A small network was shown many inputs. Here are its activations along a few directions, one row for each input.
Each table varies a few parts of the input and shows all the possible inputs, shuffled.
Descriptions start from the smaller parts, as in this example, which fits no table here: one of 5 places around a ring, together with either a single point or one of 11 places around a ring or (one of 3 separate values, together with one of 4 places along a line).
Shared parts are said once, and a part with two or three values counts as separate values.

Other details of the inputs shift rows strongly along two fixed directions, in all tables alike. That doesn't count.
These rows show it; all are for the same input, with only those details redrawn:
[-37 -14  12 -24 -21   2 -37 -26  -9   6  18 -39  12 -46]
[  4   4  -2 -19  20  10  13  71  41   7   4 -16   7  55]
[ 22 -11 -18  -8   8 -22  28  28  25  -1 -19  26 -29  49]
[-19 -19  -1 -17 -21 -16 -19 -32  -9   2   2  -9 -10 -30]
[-20 -19   1 -18 -18 -13 -19 -30  -8   3   4 -12  -7 -29]
[ 12 -12 -13 -11   3 -20  17  16  20   0 -13  18 -23  32]
[ 30 -18 -26  -4   2 -38  34   7  19  -4 -30  47 -47  44]
[ -5   2   2 -21  13  11   2  58  35   7   8 -24  12  37]

Table:
R1: [-11 -17  -1 -14 -19 -15 -11 -23  -4   2   2  -3 -12 -15]
R2: [  9  21  16  -4  14  29   9  65  14  11   7 -33  23  41]
R3: [-35 -24   5 -19 -22  14 -44 -22 -13  10  21 -60  27 -61]
R4: [ 21  -1 -11   5  14   3  15  41  24   2  -8   5  -1  34]
R5: [-35  -1  20 -15 -20  13 -33 -14 -10  11  21 -38  24 -35]
R6: [-16   4   9  -7  -8   6 -10 -10 -13   2  10 -21   6 -18]
R7: [ 20  -3 -13   6   8 -15  19  11  16  -6 -10  30 -22  29]
R8: [ -9  20  24   5  -9  13 -16 -11 -21   6   9 -20  17 -22]
R9: [  2 -29 -22   2 -18 -34  -1 -58 -14  -9 -14  34 -34 -25]
R10: [-30  17  18 -10   4  29 -20  15   0   3  23 -42  35 -18]
R11: [-27  15  13  -2   5  22 -24  -8  -5   3  22 -21  31 -30]
R12: [ 22  39  19  10  25  32  22  80  22   7   4 -12  23  62]
R13: [  2  14  13  17 -14  -2  -6 -44 -35  -4  -2  14  -4 -32]
R14: [ 17 -48 -31   5 -34 -48   5 -76 -28  -5 -30  37 -48 -36]
R15: [-11   8   4 -22  24  34  -4  83  43   9  25 -52  34  40]
R16: [-14 -21  -4 -15 -22 -21 -14 -36 -10   0  -1  -2 -15 -28]
R17: [ 34   9  -1   5   3 -14  36  27   4   4 -26  27 -23  51]
R18: [-34   3  16  -5  -6  21 -33 -18 -11   5  22 -30  33 -41]
R19: [10  6 -9  3 19 11 17 42 27  2 -1  7  7 42]
R20: [22 17 13  1  4  7 22 46  8  8 -9  0 -1 48]
R21: [  4  13   1   0  23  32   2  66  32   5  14 -26  31  31]
R22: [  6  -5 -13 -15  19   3  12  50  33   2   2 -12   1  39]
R23: [ 31 -20 -28  11   6 -35  31 -19   7 -12 -28  61 -44  27]
R24: [-13 -14   0  -3  -6  12 -21  -7  -2   5   8 -24  19 -26]
R25: [-36 -19  15 -20 -33  12 -46 -21 -14  13  21 -56  26 -56]
R26: [-28   9  12  -7   1  21 -29   1   3   0  27 -30  27 -29]
R27: [ -5   0  -2 -10  17  35  -6  71  35  11  15 -44  37  30]
R28: [ 21   9  -3  14   8  -8  29   8   1  -8 -16  37 -19  32]
R29: [ -3 -31  -9   6 -26 -15 -16 -56 -25  -1  -8  11 -12 -44]
R30: [-40  10  23 -17   3  33 -41  17   6   7  36 -60  43 -31]
R31: [ 12 -23 -21  13 -15 -28   2 -57 -20  -8 -18  36 -27 -32]
R32: [12 14 -3  4 16  6 25 35 16 -4 -7 13 -4 41]
R33: [  6 -17  -9   3 -32 -49  11 -81 -38  -8 -28  48 -51 -30]
R34: [ 37   8 -18  25   6 -34  44 -30 -12 -17 -33  78 -51  24]
R35: [ 16  24   7   3  24  24  19  67  21   6  -2 -12  19  53]
R36: [ 54  36 -17  61  66   8  34  11  -1 -32  -7  45   3  20]
R37: [-28  22  24  -3  -3  20 -22  -5 -13   2  21 -31  26 -29]
R38: [ 6  9 -1 -5 11  1 17 26  9  0 -2 -2 -4 26]
R39: [-20  12  11   6 -11  -2 -16 -53 -30  -8   8   5   1 -49]
R40: [-20   2  11   4 -15  -3 -17 -51 -30  -5   5   2   1 -45]
R41: [-31  17  26   0 -16  15 -29 -30 -26   0  21 -27  20 -49]
R42: [-28  13  15   1  -4  18 -28 -21 -13   3  23 -18  26 -39]
R43: [-26  12  15  -3  -2  17 -25  -5  -5   6  21 -26  28 -27]
R44: [ 39 -21 -31  15   4 -40  37 -20   7 -13 -33  73 -54  34]
R45: [  8 -27 -13  -7 -17 -21   3 -15  -2   4 -17   8 -20  -4]
R46: [  5  31  23   3  22  38   5  65  14   8  10 -26  35  37]
R47: [ 25  -2 -22   9  17 -22  28   1  15 -11 -16  47 -30  29]
R48: [  6 -28 -16   3 -31 -50   6 -82 -31  -3 -27  50 -47 -30]
R49: [-32  -9  15  -6 -24  18 -46 -24 -16   7  24 -49  31 -61]
R50: [ 27  24   2  18  15   1  25  14  -3  -3 -15  28  -8  29]
R51: [ 19  -3 -13   0  13  -7  25  28  20   1 -10  18 -12  41]
R52: [-37 -16   6 -14 -14  24 -44 -11  -5   8  24 -58  38 -53]
R53: [  1  27  10   1  25  30   8  67  32   6  15 -17  28  45]
R54: [  1  38  15  45  43  39 -23 -15 -25 -25  32 -21  49 -51]
R55: [ 32 -22 -18  15 -26 -52  24 -76 -40  -7 -41  59 -59 -17]
R56: [ 22  13  -1   0   8  -8  35  37  17   0 -15  23 -20  55]
R57: [-10 -14  -6  -6  -8  -8  -7 -26 -10   3   0  -4  -3 -23]
R58: [ 18 -16 -10  19 -30 -39  10 -83 -45  -7 -30  50 -43 -32]
R59: [ 31  10   3  19   4  -4  27   9  -6  -2 -19  34 -15  33]
R60: [ 11   0 -15   3  17  -2  20  22  19   0  -9  18  -4  34]
R61: [-32   3  18  -3 -10  22 -33 -18 -11   6  24 -29  32 -39]
R62: [ 12  -8 -19  -4  20  -6  18  32  27  -4  -8  15 -11  38]
Changing only one part turns R1 into R16. The same change can be made to R61. Which row results?
Answer: R18
Changing only one part turns R5 into R48. The same change can be made to R54. Which row results?
Answer: R36
What is each input in this table made of?
Answer: one of 2 separate values, together with either a single point or (one of 5 places along a line, together with one of 6 places along a line)
Change only the place on the line of 5 in R49. List by row number the other rows that result.
Answer: R7, R12, R41, R53
Change only the place on the line of 6 in R52. List by row number the other rows that result.
Answer: R3, R4, R24, R31, R45
Change only the choice among 2 separate values in R58. List by row number the other rows that result.
Answer: R35

Table:
R63: [-35   0  18 -24 -17  10 -29  -7  -8   8  21 -45  17 -31]
R64: [-37  -3  16 -22 -15   9 -31 -10  -2   8  22 -33  18 -29]
R65: [ 21 -29 -21  13 -18 -35   7 -58 -24  -6 -26  35 -35 -24]
R66: [-25  27  27   6  -3  25 -25 -15 -20   2  22 -24  31 -35]
R67: [-31  -7   8 -18  -3  10 -35  -8  -1   1  24 -44  22 -39]
R68: [21  8 -8  2 27 21 22 77 40  8 -3 -3 16 64]
R69: [-38  -8   9 -17 -10  12 -40 -24 -11   1  27 -48  24 -55]
R70: [ 36   4 -18  33  11 -28  27 -43 -21 -20 -25  58 -35  -4]
R71: [ 14  15   1 -13  22  13  28  79  35   6  -4 -11   4  69]
R72: [-32  -1  14 -17 -14  12 -24  -8  -5   8  16 -30  18 -24]
R73: [-22  -5   2 -13   1   7 -20   2  10   2  16 -19  13 -14]
R74: [24 37  1 21 45 28 28 69 31 -6  4 11 20 57]
R75: [-35  -4  21 -13 -27  19 -38 -20 -18  15  19 -43  30 -46]
R76: [ 17 -31 -21  12 -19 -36   3 -62 -24  -9 -22  34 -36 -30]
R77: [  3   9   4 -19  13   5  13  57  29   6   3 -15   2  46]
R78: [-31  -4  24 -16 -29  15 -37 -19 -23  14  17 -52  26 -47]
R79: [12 -3 -3 -1 -1  0 14 24 14  6 -9 11 -6 31]
R80: [25 36  2 22 46 30 27 69 29 -7  4 11 21 58]
R81: [ 19   9 -10  -4  36  15  25  77  41  -1   0  -9  10  61]
R82: [ 35   6  -8  28  -4 -34  31 -49 -31 -15 -30  62 -44   2]
R83: [-17  20  20  13  10  27 -28 -17 -22  -6  25 -32  35 -46]
R84: [-23  26  27   8  -2  26 -24 -16 -21   0  23 -22  32 -35]
R85: [-22  27  30   3  -4  23 -24 -12 -25   1  20 -34  29 -36]
R86: [ 15 -30 -20   5 -32 -47  13 -68 -23  -3 -31  57 -52 -16]
R87: [-35  -4   9 -12  -6  18 -32 -11  -4   4  22 -36  27 -38]
R88: [ 24 -26 -28  11 -10 -36  20 -37  -3  -7 -28  54 -42   4]
R89: [ 32 -26 -30  17  -8 -37  27 -34  -4  -8 -33  61 -44  12]
R90: [ 23  -6 -16   1  17  -1  19  40  25  -2  -9   6  -6  39]
R91: [ 18 -22 -29   6  -5 -39  21 -39  -1 -10 -24  55 -45   5]
R92: [  8   3  -7  -9  10  -4  22  38  27   3  -6  15 -11  47]
R93: [ 19  10   0 -11  17  13  25  81  37   9  -5 -11   4  69]
R94: [ 20 -26 -13   6 -30 -41  13 -56 -27  -3 -30  40 -46 -14]
What is each input in this table made of?
Answer: one of 4 places along a line, together with either one of 2 separate values or one of 6 places along a line
Changing only the place on the line of 4 turns R69 into R91. The same change can be made to R90. Which row results?
Answer: R88
List by row number the other rows that have the place on the line of 4 in common with R85.
Answer: R63, R71, R77, R78, R82, R93, R94
Change only the place on the line of 6 in R86. List by row number the other rows that result.
Answer: R64, R72, R75, R79, R92
